These are the activations of a small neural network, seen along a few directions. Each row is one input.
Each table varies a few parts of the input and shows all the possible inputs, shuffled.
Descriptions start from the smaller parts, as in this example, which fits no table here: one of 4 places along a line, together with either a single point or one of 11 places around a ring or (one of 2 separate values, together with one of 8 places around a ring).
Shared parts are said once, and a part with two or three values counts as separate values.

Other details of the inputs shift rows strongly along three fixed directions, in all tables alike. That doesn't count.

A family of inputs:
r1: [ -4   1  -6   4  11  -1  -9   0   8  15 -13]
r2: [ 27 -17  -1  -6 -22 -31 -10 -13  -8   4 -17]
r3: [-21   7  -5   9  15  16   7  20   5  -7   2]
r4: [ -4   1 -12   8   5   3 -12  -2  -2  -2   7]
r5: [-21  16  17   2   2  30  34  -4  -2  -9   8]
r6: [ -3   0 -27 -18   5  10  -4   3  15  -4 -15]
r7: [  7 -25 -18  20  24  -3 -22   1  -2  26  13]
r8: [  7   5  -3  -4 -21 -23  -8 -19  -3   8 -21]
r9: [ 18 -24  -4  17   3 -44 -32 -16 -19  22  -1]
r10: [ -2   8 -13 -15 -15  17  -6  14  13 -15 -27]
r11: [ 21 -34  -2   3  -5 -41 -29 -25  -9  16  10]
r12: [-12   1 -26   2  -2   7 -10  15   8  -4 -22]
r13: [-12 -12 -15  14  18  -6 -22   1   4  10  15]
r14: [ -9 -18   9  10  33   6  -3   7   9   7  35]
r15: [ 17  -9   7  -8 -23 -30 -22 -20 -13  -4 -10]
r16: [  3  -7  -5  11   6   5 -11   2  12   9  -9]
r17: [ -7   5 -14   9  13  23  11  18   8   3   9]
r18: [ -8 -10 -16 -10  -3   7 -19   8  13   7   2]
r19: [-11   0 -13   6  -1  17  -5   3  21   2  -2]
r20: [ -8 -14  14   7  32   9  -9  17   3  17  29]
r21: [ -8 -15  -5  15  17   2 -24  -7  14  12  12]
r22: [ 16 -12   8  16   0 -22  -3 -19 -20  12  24]
r23: [-13   0 -29   0  -6   7  -6  14  11  -1 -18]
r24: [  1 -32 -11   4  33  -9 -26  -2   6  18  14]
r25: [  0 -20   1   5  34   6  10  11  10  18  29]
r26: [ 15 -17  18  -1  -1 -28  -6  -6 -13  21  20]
r27: [ 14 -15   8  18   8 -22 -11 -18 -21  13  23]
r28: [-21  15 -19  -5 -13   9  -6   6   6 -22 -19]
r29: [-10 -20  -3   2  19   2 -20   4   9  19  31]
r30: [ -3  16  32  17  10   1  39   8 -12  -5  37]
r31: [ -7   6 -17 -16 -17  15   1   8  17 -18 -17]
r32: [-5  2 -8 -7 27 19 10 13 12 -2  5]
r33: [ 14  19  22 -15 -15 -13  30 -18 -16 -22   4]
r34: [-20  24 -10 -10  -9  12  -8  -5  13 -12 -24]
r35: [  3 -30 -10   3  18  -7 -25   8   8  31  17]
r36: [ 13   7 -10 -25 -39 -20  -7 -23  -5 -24 -30]
r37: [ 27 -26   3   1   7 -33 -13 -13 -11  16  -1]
r38: [-18  -8   4  16  35   3  -3  -2  11  26  33]
r39: [  6  13  38   1  28   6  40   5 -13  -8  28]
r40: [-10  19 -23  -6 -18  17  -2   0   6 -20 -12]
r41: [ 10   2 -17  -3 -32 -26 -14 -12  -8  -4 -24]
r42: [ -8  -5   0  -7   3   3 -20   3   4   2   8]
r43: [ -1  26  29 -11  -4  19  55  12  -1 -26  13]
r44: [-10   5  -9 -11  17  18  17   6  13  -6  13]
r45: [-16  15  -8 -22 -13  14 -15   9  10 -17 -15]
r46: [ -6  23  11   8   6  18  30  24  -1 -11   2]
r47: [  4  -8  -5  -4 -24 -12  -3 -26 -12   6 -24]
r48: [-14   8 -18 -10 -16  24   6  -3   8  -5 -35]
r49: [ 17  30  43   2 -34 -10  36 -17 -16 -23  -3]
r50: [-4 20 44 14 22  5 35  4 -9  6 20]
r51: [ -6   7 -11   8   9  25  14  15   5   0   7]
r52: [-11  10 -13 -17 -20  16  -6   4  14 -20 -11]
r53: [ -9   4 -28   1  -4   8  -8  13  12  -1 -16]
r54: [-14  -3 -14 -10  13  13  -8   2  14 -11   4]
r55: [ 21 -18   0  16   2 -27 -21 -18 -22  15   4]
r56: [-18   6   1 -10   7  19   0  15  12  -3  17]
r57: [-4 -1 -1 -1 15 22 10 21 15 -6  2]
r58: [ -7  19 -20  -5 -12  18  -6   7   2 -19 -24]
r59: [  7  11 -13  -9 -45 -23  -2 -10 -11 -17 -35]
r60: [ 19 -18   5  13  -6 -29 -29 -23  -7  14 -12]
r61: [ -3  -9 -19   7   1  10 -16   3  20  11 -11]
r62: [  3  12 -12  -9 -44 -23  -6 -16 -11 -22 -32]
r63: [ -7 -17  -9   0  36  -2 -13  -6   6  10  26]
r64: [ 24  10  56  -2  -8 -26  22  -3 -32  -1  12]
r65: [-26  -3 -10   1   9  23  -7  -9   6   1  -7]
r66: [ 5  7 40  5  7  7 43 13 -6 -2 36]
r67: [ 25  -3  38   1  -1 -25  11   1 -22  12  11]
r68: [ -6   8 -12 -15  -9  17  -7  10  13 -22 -25]
r69: [-8  3  3 -6 11 23  2 24 10  1  4]
r70: [ 27  23  43 -10 -34 -11  44   0 -21 -19  -8]
r71: [-4 10 -9  9 13 23 11 18  4 -2  3]
r72: [ 18  -1   1  -1 -18 -33 -10 -21  -9  16 -24]
r73: [ -7  17 -25  -6 -19  16   2   5   7 -16 -16]
r74: [ 16  -1 -13   1 -25 -16  -8 -16 -13  -1 -12]
r75: [ -1   5  40  15  19  16  46   2 -16   9  14]
r76: [ -9  -1 -11 -12   3  14  -9  19  14   6  -3]
r77: [ 22  26  50  -9 -27 -10  36  -2 -25 -27  -8]
r78: [  8 -20  21  15  10 -17  -1 -24 -24  21   1]
Description of these inputs: one of 6 places around a ring, together with either one of 3 separate values or one of 4 places along a line or one of 6 places along a line.
Q: The inputs of r1 and r38 match in every part but the place on the ring of 6. If r16 is changed in the same way as r1 into r38, which row does it become?
A: r49
Q: The inputs of r30 and r53 match in every part but the place on the ring of 6. If r29 is changed in the same way as r30 into r53, which row does it become?
A: r35
Q: Which other rows does r8 become when the choice among 3 separate values takes its other values? List them by row number.
A: r19, r47
Q: List by row number the other rows that have the place on the ring of 6 in common with r14.
A: r4, r13, r15, r21, r27, r28, r34, r42, r45, r54, r63, r65
Q: Start at r76 and move only the place on the ring of 6, one step at a time. The first step leads to r67. Which rows follow, in order?
A: r64, r45, r56, r26

A family of inputs:
r79: [ 21  12  15  -4 -32 -22   6  -9 -22  -2 -30]
r80: [ 11   3   8   4 -29 -21   3 -22 -15  -1 -14]
r81: [-5  3 18  9 25  8 15 11 -3  0 41]
r82: [ 16   8  17 -12 -37 -23   6 -19 -15 -14  -9]
r83: [ 11   0  18  -7  -1 -17  10   6  -4   1   5]
r84: [-12  22 -10 -19  -2  34  18  25  24 -26 -10]
r85: [-12   9 -32   0 -21   7 -18  -1   8 -11 -24]
r86: [ 11 -22  20   8  20  -7  -9   5  -2  18  23]
r87: [  9   7  12   6   3  10  31   7 -10  -3   4]
r88: [-16  -3 -19 -11  19  36   7  26  21  -8   9]
r89: [  9  -2  12  -5  -4 -20  -3 -14 -13  -7   3]
r90: [-22   2 -21  -4  10  25 -11  15  20  -7  15]
r91: [-24  20 -14  -6  -7  33  11   3  16 -14 -17]
r92: [ 7 10 25 10  0 10 18  8 -7 -1 -2]
r93: [-9 -1 23  3 30 12 18  2  1  4 36]
r94: [ -3  23 -26 -10 -38   1 -13  -8  -3 -26 -44]
r95: [ -6 -31 -35 -10   9  -8 -51   5  17  20 -10]
r96: [-13 -27 -37  -9   9  -1 -47 -11  20  18  -1]
r97: [ 20 -33 -11  19  19 -30 -24 -12  -4  36   9]
r98: [ 11  -6   6  11  -5 -28  -7 -22 -19   4  -7]
r99: [ -4 -13  10  18  28  -4   3 -11  -6  20  21]
r100: [ 1 20 23  7  4  7 36 16 -4 -1  4]
Q: What is each input in this table made of?
A: one of 2 separate values, together with either one of 5 places along a line or one of 6 places around a ring
Q: The inputs of r88 and r87 match in every part but the choice among 2 separate values. If r86 is changed in the same way as r88 into r87, which row does it become?
A: r92
Q: Which other rows does r93 become when the choice among 2 separate values takes its other values? List them by row number.
A: r99
Q: Start at r94 and move only the place on the ring of 6, one step at a time. The first step leads to r85. Which rows follow, in order?
A: r80, r91, r99, r98
